A small network was shown many inputs. Here are its activations along a few directions, one row for each input.
Each table varies a few parts of the input and shows all the possible inputs, shuffled.
Descriptions start from the smaller parts, as in this example, which fits no table here: one of 4 places along a line, together with either a single point or one of 9 places around a ring or (one of 3 separate values, together with one of 8 places around a ring).
Shared parts are said once, and a part with two or three values counts as separate values.
In the rows, zero is written as 128.

Other details of the inputs vary at random and push rows far along two fixed directions, the same in every table; ignore that.

Table:
row 1: 124,121,129,117,133,131,110,130,123,127,130,132,130,130
row 2: 124,105,137,105,126,131,98,143,139,123,126,150,141,135
row 3: 138,123,119,150,136,132,140,120,128,136,122,116,122,113
row 4: 115,148,117,97,119,115,139,127,139,126,128,134,136,142
row 5: 116,137,137,95,120,127,111,135,135,126,127,148,144,157
row 6: 174,90,138,192,144,118,140,112,107,135,141,107,97,78
row 7: 120,121,134,130,118,131,119,133,128,118,124,133,137,134
row 8: 127,162,108,148,133,118,166,119,113,127,129,100,118,120
row 9: 119,149,115,132,123,118,155,120,126,125,126,118,130,126
row 10: 128,154,113,144,143,107,158,109,94,124,130,103,127,130
row 11: 122,117,131,122,126,126,114,135,127,122,125,137,137,130
row 12: 146,94,118,186,159,132,144,120,116,132,126,105,119,79
row 13: 118,157,113,150,130,116,154,109,95,122,130,100,120,126
row 14: 116,151,129,99,109,135,125,141,150,127,127,140,135,150
row 15: 131,123,123,119,128,132,124,129,142,136,123,134,129,129
row 16: 115,148,133,100,112,133,129,132,150,131,126,144,142,154
row 17: 107,145,134,99,106,133,112,132,134,122,127,141,137,157
row 18: 153,86,122,164,159,138,126,124,129,139,124,116,118,91
row 19: 135,94,135,150,134,146,118,136,144,130,123,134,133,106
row 20: 117,145,120,135,122,115,143,121,110,117,126,117,131,133
row 21: 125,148,120,139,118,121,142,116,110,122,124,114,127,141
row 22: 125,159,112,151,131,115,155,119,96,118,129,99,120,128
row 23: 167,14,196,133,144,164,46,162,177,147,131,182,128,93
row 24: 124,155,143,90,99,116,134,121,128,123,141,142,112,142
row 25: 144,87,134,141,155,143,114,133,144,139,127,135,132,107
row 26: 122,158,106,143,136,117,164,108,111,130,130,101,117,118
row 27: 125,149,117,130,135,119,154,117,125,133,129,118,130,130
row 28: 143,86,136,144,141,142,97,135,129,132,122,136,130,115
row 29: 125,112,146,120,125,143,102,137,140,126,125,146,142,144
row 30: 126,148,116,127,133,116,138,127,107,121,131,114,124,133
row 31: 129,116,132,109,129,142,108,147,154,133,128,145,132,130
row 32: 133,97,135,148,138,153,113,132,143,135,125,131,126,107
row 33: 138,125,121,154,132,134,140,120,128,135,122,115,123,115
row 34: 123,152,119,134,131,122,155,117,125,132,127,118,131,132
row 35: 132,108,134,105,127,133,96,138,137,129,123,148,136,140
row 36: 129,119,125,148,141,131,124,122,110,127,129,116,123,114
row 37: 127,151,140,99,103,111,133,138,132,125,146,144,105,144
row 38: 115,145,134,101,107,134,113,142,135,118,127,140,137,158
row 39: 150,91,124,164,162,141,124,134,130,135,129,115,117,89
row 40: 109,149,127,90,110,133,123,131,149,131,127,143,135,150
row 41: 126,158,110,147,134,112,155,119,95,120,130,100,120,126
row 42: 121,150,111,121,134,120,149,115,123,130,131,114,122,127
row 43: 107,156,153,37,67,107,117,145,156,123,140,174,137,177
row 44: 128,110,138,113,119,139,97,138,139,128,121,147,137,142
row 45: 122,148,125,137,130,119,143,117,109,124,127,117,133,139
Each input here is: one of 5 separate values, together with either a single point or (one of 2 separate values, together with one of 4 places along a line).
- The inputs of row 14 and row 19 match in every part but the choice among 5 separate values. If row 8 is changed in the same way as row 14 into row 19, which row does it become? => row 9
- The inputs of row 25 and row 39 match in every part but the choice among 5 separate values. If row 27 is changed in the same way as row 25 into row 39, which row does it become? => row 31
- Change only the place on the line of 4 in row 40. List by row number the other rows that result. => row 26, row 32, row 42
- Change only the choice among 5 separate values in row 36. List by row number the other rows that result. => row 5, row 11, row 28, row 41
